Each row below is a small network's average activation on inputs in which a field has the value named, seen along a few directions.
Values that are neighbours, or in one group, have similar rows; names and order tell nothing.
(in the rows, 500 means zero)
Random noise pushes rows far along 11 fixed directions. That doesn't count. These rows show it; they differ only by the noise:
644	594	548	470	504	593	720	584	553	416	638	426	564	676	391	504	488	463	622	280	682
409	503	417	270	360	531	385	443	321	351	662	496	595	432	601	261	467	260	386	426	479
275	681	547	524	465	292	477	370	514	613	469	428	824	411	635	489	384	400	533	712	485
390	697	403	608	590	413	355	352	435	549	434	305	516	447	675	451	374	455	338	708	415
650	413	543	477	340	492	799	563	561	211	770	554	567	758	636	539	332	140	490	438	403
685	334	418	501	730	669	255	683	529	588	517	760	203	556	388	551	600	591	414	364	462
430	422	610	495	458	483	789	484	486	373	406	465	348	520	360	559	522	604	508	394	495
423	390	584	470	644	445	590	583	499	604	433	612	245	597	314	569	611	753	595	320	504
507	719	529	494	633	484	589	259	208	567	540	232	365	477	561	477	418	685	452	520	320
485	419	254	420	524	566	154	672	437	313	422	429	512	190	361	420	533	421	201	501	725
413	156	499	381	554	378	493	719	523	428	501	734	388	494	338	550	543	544	463	408	486
559	596	466	757	627	423	501	523	727	566	428	524	411	726	606	685	396	453	580	604	544
387	672	576	485	404	637	578	297	457	486	392	400	602	382	521	352	504	455	422	523	472


Values of GUVA:
med: 327	289	489	377	375	508	375	390	628	563	328	795	475	535	562	239	606	557	820	478	623
nifa: 599	240	460	268	552	390	677	364	157	268	657	483	376	487	459	521	340	665	625	432	352
zefon: 547	579	527	508	333	544	430	528	411	496	567	435	427	453	450	553	633	437	428	439	542
vubus: 301	610	495	446	518	544	460	473	661	690	508	396	564	673	472	237	572	494	629	363	609
bep: 503	509	635	465	500	320	858	383	377	544	569	413	598	515	484	721	376	635	719	522	385
vuvil: 345	644	261	633	466	274	377	602	453	363	467	31	416	454	621	437	472	449	283	626	695
muti: 485	457	484	538	603	547	339	722	603	611	487	637	362	559	405	582	667	503	350	389	495
bog: 635	110	521	350	425	440	461	711	636	462	630	857	657	455	346	654	496	397	754	435	542
zik: 682	449	602	387	454	632	381	632	363	618	613	714	462	339	364	616	734	649	594	379	552
nasiv: 634	487	411	581	580	897	343	346	615	590	426	579	113	669	600	248	582	532	467	362	319
zit: 270	592	605	550	431	323	784	222	367	477	374	395	336	588	738	414	455	604	496	620	211
vati: 555	546	521	629	475	716	559	229	502	502	271	412	193	637	482	402	543	686	576	494	498
febu: 581	479	464	549	457	627	495	573	502	378	435	537	419	415	558	535	559	469	284	549	429
pubo: 385	735	415	635	454	511	344	457	594	590	304	395	616	403	692	454	531	439	384	674	559
gikag: 641	670	607	671	349	584	556	445	504	466	617	410	445	601	617	576	519	331	333	536	352
GUVA is arranged as 5 separate groups.
List the group mates of vuvil, in the order listed.
Answer: med, zik
List the group mates of bep, in the order listed.
Answer: nifa, muti
List the group mates of zefon, in the order listed.
Answer: vati, gikag
List the group mates of zit, in the order listed.
Answer: febu, pubo

Values of FOFA:
paz: 484	476	482	570	389	263	421	583	413	426	472	594	419	396	595	838	517	421	466	636	496
zole: 480	394	536	423	691	614	576	503	613	684	407	496	617	567	367	236	516	773	655	438	531
tuf: 289	506	547	441	326	510	460	384	530	508	368	755	368	500	611	494	606	389	632	410	526
kube: 218	343	443	320	363	408	282	598	483	500	498	577	640	372	413	286	599	422	402	488	597
tago: 392	683	478	594	444	75	375	539	514	603	584	498	746	341	709	850	398	344	574	718	491
gapo: 701	586	525	679	343	506	654	460	488	380	535	395	431	481	602	711	468	396	477	590	443
kat: 380	343	407	521	593	313	599	448	549	379	360	443	486	655	602	370	335	578	553	656	530
per: 585	563	508	579	609	623	380	573	510	543	500	377	538	442	366	451	531	583	333	500	543
pazut: 555	403	420	467	550	591	354	414	434	598	448	621	179	543	574	425	550	633	580	469	387
vid: 524	659	442	598	358	628	517	420	576	287	329	354	597	423	526	438	479	399	494	546	791
vefer: 448	502	509	357	521	460	326	578	310	579	704	548	391	374	495	514	603	428	255	405	275
kazu: 433	564	444	440	474	639	396	363	434	447	344	463	363	390	348	424	571	597	564	367	672
nofe: 654	380	507	502	863	484	519	631	684	703	478	627	882	544	359	580	377	723	740	608	624
rema: 471	547	516	543	506	461	451	633	634	555	495	557	534	465	351	656	558	456	538	429	636
mizu: 435	389	566	434	361	625	510	521	514	480	525	552	493	453	438	379	591	382	329	464	387
FOFA is arranged as 5 separate groups.
List the group mates of nofe, in the order listed.
Answer: tuf, tago
List the group mates of paz, in the order listed.
Answer: kat, vid
List the group mates of mizu, in the order listed.
Answer: kube, per
List the group mates of vefer, in the order listed.
Answer: kazu, rema

Values of GIV:
kot: 534	431	614	436	290	535	524	354	272	482	603	611	265	439	530	650	592	465	506	427	303
kes: 645	315	401	418	623	694	368	562	488	523	418	623	496	486	339	372	552	693	589	441	679
fuvad: 354	106	380	564	314	319	420	673	756	301	253	646	611	336	393	661	430	351	502	740	679
sek: 229	583	572	520	515	227	795	744	723	478	503	392	566	787	403	443	551	564	676	267	805
kifa: 568	307	396	431	436	446	555	543	531	311	511	655	478	487	563	591	409	419	610	513	539
liras: 262	349	521	357	297	556	538	357	427	373	449	441	392	341	538	252	581	421	316	496	332
zis: 549	551	366	316	574	471	396	389	338	490	477	378	714	277	331	554	418	673	739	493	728
nebir: 735	461	549	462	527	654	425	497	383	539	613	570	346	472	347	558	559	675	568	362	481
safor: 620	370	419	479	480	383	366	671	475	465	726	694	279	676	678	560	508	367	500	413	434
zego: 427	804	626	635	613	560	722	375	591	611	442	224	552	679	504	432	453	517	370	545	390
fas: 646	409	559	577	443	431	664	723	598	410	537	520	489	494	457	728	544	435	447	500	459
pures: 511	594	485	666	395	347	423	619	554	438	442	508	359	537	517	743	574	465	610	490	752
ruti: 514	688	332	541	433	522	584	34	357	321	359	282	112	613	709	492	318	532	773	468	544
rivi: 579	629	461	582	479	362	560	499	506	404	546	434	659	544	587	711	378	412	594	622	634
puvas: 442	600	455	351	331	469	601	495	215	309	508	337	248	457	437	564	613	527	582	239	693
nar: 237	666	484	608	622	503	402	400	646	604	376	367	534	649	581	247	482	473	325	547	434
mab: 586	769	632	607	486	470	463	614	383	677	591	286	410	284	334	750	704	636	371	351	560
rim: 430	458	564	398	409	647	551	530	538	389	409	598	582	428	390	320	596	450	455	382	660
pemas: 527	460	684	639	679	627	696	459	706	609	447	580	648	502	493	466	405	504	309	671	157
kuzin: 668	527	451	524	448	679	638	447	561	429	505	456	618	623	539	413	444	452	664	506	626
A value of GIV combines one of 5 hidden first parts with one of 4 second parts; all combinations occur once.
Changing only the second part turns safor into pemas. fas has the same second part as safor; what does that change turn fas into?
Answer: ruti
Changing only the second part turns zego into kot. nar has the same second part as zego; what does that change turn nar into?
Answer: nebir
Changing only the second part turns kuzin into puvas. pures has the same second part as kuzin; what does that change turn pures into?
Answer: rim
Changing only the second part turns sek into mab. kifa has the same second part as sek; what does that change turn kifa into?
Answer: liras
